Each row below holds a small network's activations on one input, seen along a few directions.
In each table, some parts of the input vary, and every possible input appears once, in random order.
Descriptions start from the smaller parts, as in this example, which fits no table here: one of 4 places along a line, together with either a single point or one of 9 places around a ring or (one of 2 separate values, together with one of 8 places around a ring).
Shared parts are said once, and a part with two or three values counts as separate values.
In the rows, zero is written as 128.

Other details of the inputs shift rows strongly along two fixed directions, in all tables alike. That doesn't count.

A family of inputs:
x1: [130 123  71 129 155 159 137 163  78 169 165 120]
x2: [ 75 115 171 102 136  99 176 113 149 100 113 147]
x3: [105 125 102 105 187 131 173 149 147 159 127 135]
x4: [123 146 133 121 103 121 124 111 134 119  86 115]
x5: [134 127 135 149 100 117 118 111  83 117 125 125]
x6: [112 105 149 111 205 135 154 144 240 138 156 133]
x7: [129 132 130 133  89 107 119 124  85 114 126 136]
x8: [141 140  95 123 119 153 117 127 106 173 108 115]
x9: [106 118 149 119 196 150 156 142 223 165 142 131]
x10: [129 132 172 145 100 130  96 101 139 115 142 111]
x11: [149 146 113 135 117 114 119  99 110  99 100 124]
x12: [158 165 128 142  95 137 103 106 122 135  87 124]
x13: [148 163 110 143 107 130 115  96  86 128  85 121]
x14: [131 136 133 131  82 135 105 111  87 144 106 113]
x15: [157 158 129 143  85 146  98 102 104 148  95 127]
x16: [124 114 164 138 111 117 128 133 146 125 138 138]
x17: [132 125 117 141 130 143 130 123  88 165 123 133]
x18: [143 144  80 113 148 125 131 122 106 127 120 118]
x19: [ 79  90 141 102 184 123 185 156 149 160 151 150]
x20: [120 128 128 125 113 107 127 124  96  74 137 120]
x21: [145 134 121 123  99 112 102 115 120  95 112 109]
x22: [132 160 117 125 102 113 125 111 105 118  88 136]
x23: [150 125 122 129 168 147 109 131 174 141 157 115]
x24: [109 111 158 121 105 103 125 133 144  70 130 118]
x25: [182 141  66 149 163 190  80 152 115 184 176  99]
x26: [140 137 144 150  83 138 104 126 107 115 133 125]
x27: [129 119 165 137 108 112 120 134 153  82 137 135]
x28: [113 117 133 107 141  95 146 122 134  81 132 129]
x29: [135 142 154 152  95 153  89 109 120 115 147 105]
x30: [153 112 102 124 178 141 134 164 172 160 154 138]
x31: [167 124  60 134 176 148 125 150 107 166 146 126]
x32: [ 68  88 192 114 119 103 164 147 179  81 144 135]
x33: [ 92  79 137 110 174 125 169 175 178 160 163 135]
x34: [ 83  96 181 133 128 106 166 136 150  83 143 147]
x35: [192 150  50 138 158 169 102 148 123 194 128 118]
x36: [145 144 112 121 103 118 108 109 126 105  97 108]
x37: [139 137 156 143  86 135 107 110 109 142 111 133]
x38: [145 136 104 132 173 184 117 135 156 208 145 119]
x39: [ 87 109 214 127 129 125 135 108 190 119 137 134]
x40: [148 142 108 124 104 104 111 120 100  94 117 132]
x41: [151 133  58 114 173 136 139 158 128 165 133 139]
x42: [111 108 111 118 158 124 152 149 110 149 156 129]
x43: [134 124 132 144 113 115 120 123 103  84 132 126]
x44: [130 144 134 138 106 128 127  95  97 126  95 132]
x45: [136 124  99 126 132 122 126 158 107 117 148 137]
x46: [105 125 157 122 100 107 138 119 108 119 114 150]
x47: [ 98 118 156 126 100 106 143 138 118  88 137 146]
x48: [102 133 154 114 108 104 149 115 131 108 102 154]
Description of these inputs: one of 6 places along a line, together with one of 8 places around a ring.
Changing only the place on the ring of 8 turns x12 into x30. The same change can be made to x3. Which row results?
Answer: x28
Changing only the place on the ring of 8 turns x36 into x4. The same change can be made to x6. Which row results?
Answer: x9
A walk changes only the place on the ring of 8. It starts at x22 and steps to x41. List the rest of the walk in order.
Answer: x40, x45, x47, x7, x46, x48
A walk changes only the place on the line of 6. It starts at x39 and steps to x37. List the rest of the walk in order.
Answer: x14, x17, x46, x19

A family of inputs:
x49: [134 117  99 129 152 140 139 164 121 165 146 133]
x50: [111 110 136 126 159 129 157 137 148 129 137 140]
x51: [116 115 126 118 156 114 154 149 154 130 128 142]
x52: [138 132 136 137 125 125 115 116 128 102 136 122]
x53: [126 125 128 126 128 122 139 131 139 120 113 138]
x54: [124 133 135 134  99 128 118 113 104 110 116 119]
x55: [109 118 142 120 139 130 137 134 141 132 138 133]
x56: [120 117 121 115 143 111 149 139 141 124 127 144]
x57: [119 119 146 128 126 129 125 122 139 133 130 122]
x58: [129 127 131 122 134 126 123 128 148 109 135 117]
x59: [149 142 127 135 106 119 104 115 126  98 118 122]
x60: [133 145 127 130  95 127 114 105 103 106 103 113]
x61: [145 144  95 138 113 141 106 126  77 143 126 110]
x62: [127 123 146 134 136 126 129 114 139 130 128 128]
x63: [132 143 135 132 113 125 122 116 138 122 111 133]
x64: [109 123 138 117 152 133 148 136 167 139 133 129]
x65: [124 120 136 129 129 128 120 132 140 111 145 120]
x66: [122 135 129 122 118 117 129 120 118 112 115 118]
x67: [101 105 129 114 150 119 153 145 139 130 147 137]
x68: [143 140 137 134 102 120 109 105 126 120 104 125]
x69: [127 139 123 120 103 114 121 109 102 106 114 119]
x70: [113 129 144 130 124 133 128 125 138 130 132 126]
x71: [110 119 136 109 154 129 148 138 159 136 133 133]
x72: [154 135  76 124 163 157 126 153 123 185 134 135]
x73: [114 119 134 127 151 119 149 133 133 123 135 135]
x74: [120 116 132 123 120 114 138 139 121 121 135 140]
x75: [117 126 144 132 147 132 142 124 149 133 136 136]
x76: [138 142 143 135  86 125 107 114 102 114 115 130]
x77: [135 140 139 129 103 126 109 101 123 120 108 111]
x78: [159 139 112 144 103 145  97 123  97 155 123 117]
x79: [173 141  34 136 167 170 115 150  67 204 151 120]
x80: [122 128 145 133 118 130 130 133 141 132 132 136]
x81: [128 113 137 130 136 126 130 148 154 118 151 132]
x82: [122 117 138 131 119 127 137 139 130 124 128 136]
x83: [134 143 141 135 111 126 116 102 106 113 118 129]
What is each input in this table made of?
Answer: one of 5 separate values, together with either a single point or one of 6 places along a line
Changing only the choice among 5 separate values turns x59 into x58. The same change can be made to x68. Which row results?
Answer: x77

A family of inputs:
x84: [ 76 104 205 127 121  89 174 134 181 106 114 159]
x85: [121  98  90 110 161 111 142 156 108 124 173 117]
x86: [125 153 104  97 129  83 153 107 114  86  70 153]
x87: [116 132 212 152  44  82 121  74 116  65  70 142]
x88: [132 109 109 137 172 118 140 153 135 124 166 120]
x89: [110  99 191 127 128  82 144 143 202  69 155 163]
x90: [122 124  74 115 159 149 138 142  80 196 146 113]
x91: [ 99 103 230 124  83  85 123 109 216  30 112 133]
x92: [122 128 139 119 163 150 124 122 179 172 136 104]
x93: [ 93 118 156 118 126 120 155 151 141 125 134 154]
x94: [138 103 110 123 149 113 138 174 127 131 167 150]
x95: [203 171  88 167  70 158  56 108  65 126 117 118]
x96: [145 117 134 137 147 148 132 133 158 181 129 154]
x97: [ 75 117 205 110 140 115 144 112 219  91 130 114]
x98: [114  90 120 114 140 125 157 151 119 171 129 148]
x99: [126  91  97 113 141 104 145 179 116 129 167 138]
x100: [210 163  84 155  65 143  35 118  81 132 124  89]
x101: [128 108 108 118 171 118 138 152 122 124 174 130]
x102: [133 142  80 142 166 166 132 147 103 183 144 110]
x103: [100 135 161 126 151 135 140 116 168 122 141 133]
x104: [102 111 106 112 132 133 153 169 113 159 142 137]
x105: [ 62  89 180 103 113  93 182 151 160  73 131 152]
x106: [130 148 169 139  69 109 102  56  70  89  89 121]
x107: [179 158 117 145  82 128  50  89 100  95 128  76]
x108: [176 155 143 148  58 143  66  81 112 141  82 104]
x109: [143 116 116 127 168 157 109 135 172 137 152 101]
x110: [110  95  99 112 164 129 151 150 115 123 159 120]
x111: [134 114 139 122 168 153 124 112 182 172 130 107]
x112: [120 119 119 139 144 144 154 166 141 143 137 141]
x113: [141 165 122 154  83 140 101  91  68  93 106  99]
x114: [126 102 133 124 148 134 150 146 129 173 130 159]
x115: [105 122 129 116 166 135 151 133 123 165 144 136]
x116: [ 99 142 179  96 127  57 173  89 202  40  67 169]
x117: [ 84 136 178 118  57  91 129  79  88  29 103 111]
x118: [144 167 166 151  44 125  89  88 108  71  98 132]
x119: [152 176 130 150  82 150  83  77  89  96 112 108]
x120: [137 142  70 109 178 106 172 143 141 137  83 146]
x121: [ 79 119 208 119 146 104 158 100 197 104 130 146]
x122: [105 129 117 117 163 145 147 141 118 152 150 129]
x123: [120 110 131 137 172 138 153 124 138 164 129 129]
x124: [135 136  75 124 167 171 133 148  92 167 155 120]
x125: [113 126 170 130 128 123 141 129 174 146 127 157]
x126: [139 120 144 148  99  91 122 141 121  84 134 135]
x127: [180 160  38  99 176 145 128 141 154 183  88 114]
x128: [127 154 169 137  45 103 103  90  73 100  90 138]
x129: [117 128  67 115 158 157 138 152  82 180 152 109]
x130: [103  87 135 113 126 105 157 160 133  98 143 144]
x131: [124 127 126 120 163 163 124 133 179 143 145 102]
x132: [165 146 112 147  69 128  88 117  57  97 116 129]
x133: [ 90  93 148 108 146 109 161 115 128 131 128 132]
x134: [159 138  97 130 141 170 103 150 150 215 130 113]
x135: [183 184  97 150  57 168  47 106  83 157  99  89]
x136: [116 117 118 121 143 144 152 166 129 143 145 150]
x137: [137 125 121 125 139 163 118 156 177 156 137 119]
x138: [154 123  71 148 175 162 127 151 104 159 154 111]
x139: [114 127 123 135 165 138 150 132 130 169 135 123]
x140: [171 133  75 140 175 152 104 144 124 160 176 118]
x141: [132 119 137 132 173 149 136 111 160 170 137 136]
x142: [118 126 118 139 141 142 148 165 135 162 134 139]
x143: [ 95 121  93  78 155  73 183 134 137  95  83 152]
x144: [192 160  79 172  72 149  74 123  43 127 110 110]
x145: [149 122  72 129 174 161 124 150  93 157 162 121]
x146: [137 172 171 150  42 120  86  86 107  85  95 132]
x147: [172 166 120 157  87 144  69  78  82  90 120 106]
x148: [ 60  88 193 101 112  79 179 139 159 103 121 157]
Changing only one part turns x100 into x126. The same change can be made to x107. Which row results?
Answer: x88
Changing only one part turns x89 into x94. The same change can be made to x141. Which row results?
Answer: x106
What is each input in this table made of?
Answer: one of 5 places along a line, together with either a single point or (one of 2 separate values, together with one of 6 places along a line)
Which other rows does x89 become when the place on the line of 6 takes its other values? List them by row number.
Answer: x95, x96, x118, x125, x146
Which other rows does x125 become when the place on the line of 5 takes its other values? List them by row number.
Answer: x84, x128, x134, x148
List by row number the other rows that have the place on the line of 5 in common with x98.
Answer: x85, x90, x99, x104, x105, x110, x117, x129, x130, x133, x143, x148
Which other rows does x109 become when the place on the line of 5 takes its other values? List them by row number.
Answer: x110, x138, x145, x147
